Each row below holds a small network's activations on one input, seen along a few directions.
Each table varies a few parts of the input and shows all the possible inputs, shuffled.
Descriptions start from the smaller parts, as in this example, which fits no table here: values(3) and (point or ring(9) or (line(4) and ring(5))).
Shared parts are said once, and a part with two or three values counts as separate values.

Rows:
R1: [ -7 -28   0 -60   4  10  -4  15 -25  44  23  -3  -4]
R2: [ 16  33   5 -14  15  14  21  15 -28  19   5  15 -15]
R3: [  2  36 -16  79  56 -12  -1   1  36 -18 -41  14  39]
R4: [ -9 -53  22 -41   5  17 -19   4  -3  22  19 -18  -7]
R5: [ -2 -34  24   3 -17 -10   3 -20  23 -15  12 -16   6]
R6: [  3 -11  -1   2 -34 -30  11 -20  21 -15   5  -4  -2]
R7: [  4  12 -16   6 -46 -27   5 -11   1 -11 -14  11  -9]
R8: [ 11  40  -2   1  -5  19  20   1 -16  -4  -8  14 -28]
R9: [ -7 -47  31  -6   4  11 -20 -11   9  -4  18 -23   6]
R10: [  3  27 -19  10 -33   1   9  -2 -13  -8 -14  16 -25]
R11: [-16  17 -30  63  35   8 -32   6  32 -50 -21 -19  42]
R12: [  1   7   3 -42  16   0   6  22 -37  40  16  13  -3]
- Describe the family of inputs behind these rows. => values(2) or ring(10)

Rows:
R13: [ -7 -67  23 -27  47   9  -7  26   1  53  18  -5   1]
R14: [ -3 -47  40 -26  16  -3  22  -2  22  20  40   0  14]
R15: [ 19  -9   6 -37  11  23 -19  31 -40  32  12 -13 -29]
R16: [  6  -1  -8  51 -15  -5  -3 -20  24 -40 -10   4  -7]
R17: [-24   8 -11  45  -7 -14 -15 -15  21 -46  -2 -11  11]
R18: [  4  25   3  46  -5  10   6 -11   4 -25 -29  11 -10]
R19: [ 15   9  -6  53 -17   4   2 -24  15 -23 -20   7 -18]
R20: [ -8  23  -9 -54   7  53   3  19 -49  25   4  10 -48]
R21: [ -9 -84  19 -24 -24 -25  13  -1  23  32  12  -7   7]
R22: [ -9 -25  10 -34  31  10 -39  11 -35  37  11 -11  -5]
R23: [ 26  46   9   5   8 -72  37   3   7  23 -36  49   0]
R24: [ 12  27   5 -43 -19  17  35  -1 -23   7  29  -6 -46]
R25: [ -9   4 -21  29  22 -14 -25   4  35 -36 -11 -24  33]
R26: [ -4  32   1  53   9  20   1  -1   6 -15 -27   8   0]
R27: [-15 -39  16 -30 -50 -19 -20 -16  -8  14  10  -2   6]
R28: [  7   8 -13  33  34   3 -17  12  43 -19 -11 -20  29]
R29: [ -6  27  -5  41  27  31  -2   4   2 -20 -32   1  19]
R30: [  5  17 -11  35  40  26  -9   3  18 -21 -20  -9  27]
R31: [  8  10  22 -42 -18  16  16  -4 -24 -10  35   0  -5]
R32: [ -5   3 -14 -51 -59   9  18 -18 -18   8  -3   6 -44]
R33: [  5 -15   1 -42 -65 -11  -9  -6  -4   4   9   2 -17]
R34: [  4  -9  30 -27  -1  -9  -5 -14 -17   7  37 -15   8]
R35: [  6  54 -59  15  24 -44  34  20 -22  46  -9  42  38]
R36: [-20   4 -26  32   5 -16 -16   1  20 -55 -11 -18  31]
- Describe the family of inputs behind these rows. => values(2) or ring(10) or (values(3) and line(4))
- A walk changes only the ring(10) part. It starts at R30 and steps to R29. List the rest of the walk in order. => R26, R18, R19, R16, R17, R36, R25, R28

Rows:
R37: [  5  -3   7 -38 -12   3  11   6 -24  26  13   8 -19]
R38: [-14 -62  19  39 -25 -20 -26 -38  62 -51   2 -38  26]
R39: [  9   7   3 -38 -39  -4  21  -2 -26  17  11  12 -33]
R40: [ 11  11   1 -37 -52  -6  24  -6 -27  11  10  13 -40]
R41: [ -3  19 -11  37  35   3  -8   7  14 -14 -16   0  24]
R42: [ -8   8  -6  36  60  16 -20  14  15 -10 -11  -9  35]
R43: [-15 -93  32 -44 -43 -12 -23 -25  20  -2  36 -38   1]
R44: [  0  24 -14  38  21  -3  -2   2  14 -16 -18   4  17]
R45: [  8  40 -22  41 -34 -17  14 -14  12 -33 -26  15 -11]
R46: [ -5  14  -9  37  48   9 -14  10  15 -12 -13  -4  30]
R47: [  2  -8   9 -38   2   8   5  10 -23  29  15   4 -12]
R48: [ -7 -25  15 -38  40  27 -14  21 -20  35  19  -9   5]
R49: [  2  29 -16  39   8  -8   3  -2  14 -19 -21   8  10]
R50: [ -4 -19  13 -38  28  20  -7  17 -21  34  18  -4   0]
R51: [  7   2   5 -38 -25  -1  16   2 -25  22  12  10 -26]
R52: [  5  33 -18  39  -6 -12   8  -6  13 -23 -23  11   3]
R53: [  6  37 -20  40 -20 -15  12 -10  12 -27 -25  13  -4]
R54: [ -1 -14  11 -38  15  13  -1  13 -22  32  16   0  -6]
- Changing only one part turns R52 into R51. The same change can be made to R44. Which row results? => R47
- Describe the family of inputs behind these rows. => values(2) and (point or line(8))

Rows:
R55: [  3  13   1 -17   6  12  11  13 -21  17   6   8 -14]
R56: [ 11   9  -1 -34 -53 -10  17  -7 -27  14   6  16 -34]
R57: [  4  12   0 -20  -4   9  12  11 -22  16   7   9 -18]
R58: [  2  20   3 -13  31  15   7  14 -15  15   2   7   2]
R59: [  2  14   2 -14  15  14   9  15 -20  18   6   7  -9]
R60: [-11 -18 -18  13  12  14 -24   0   9  -5  -7 -12  11]
R61: [-14 -16  -5   1  28  -2 -23   3   6   3   1  -6  26]
R62: [  9  66 -29  94  12 -18  15  -6  25 -26 -59  36   7]
R63: [ -1 -25  12  21   2  22 -26  -9  23 -26   1 -26  -5]
R64: [ 10  87 -50  81   5 -25  14   3  20 -57 -36  15  26]
R65: [-10 -20  -8   8  -2  23 -28  -4  16 -24  -9 -19   4]
R66: [ -4 -27  25  21   4   9 -19 -20  26 -38   7 -26   6]
R67: [  1  14   0 -28 -14   4  14   7 -23  12   6   9 -21]
R68: [  2  12   0 -33 -33  -3  15   2 -26  12   7  11 -27]
R69: [  9  10  -1 -26 -23   2  15   1 -23  15   6  12 -26]
R70: [ -3 -40   6  -7 -11 -30   0 -15  32   7  11 -10  12]
R71: [  6  16   2 -11  24  15   8  13 -17  19   3   8  -5]
R72: [  6   8   0 -32 -44  -5  16  -1 -28  15   8  13 -32]
R73: [-10 -29  11  -8  23 -14 -20   9   3  15   6 -10  31]
R74: [ -7 -40  12   3 -12 -19  -1 -24  33 -13   8 -19  19]
R75: [ -7 -43  12 -15   3 -27  -8   3  15  15   9  -6  21]
R76: [ -2 -40  23  23  -7  -4 -10 -25  30 -24  10 -22  17]
R77: [  5  18   4  -4  38  17   4  16 -14  20   2   7   7]
- Describe the family of inputs behind these rows. => values(2) or ring(10) or line(11)
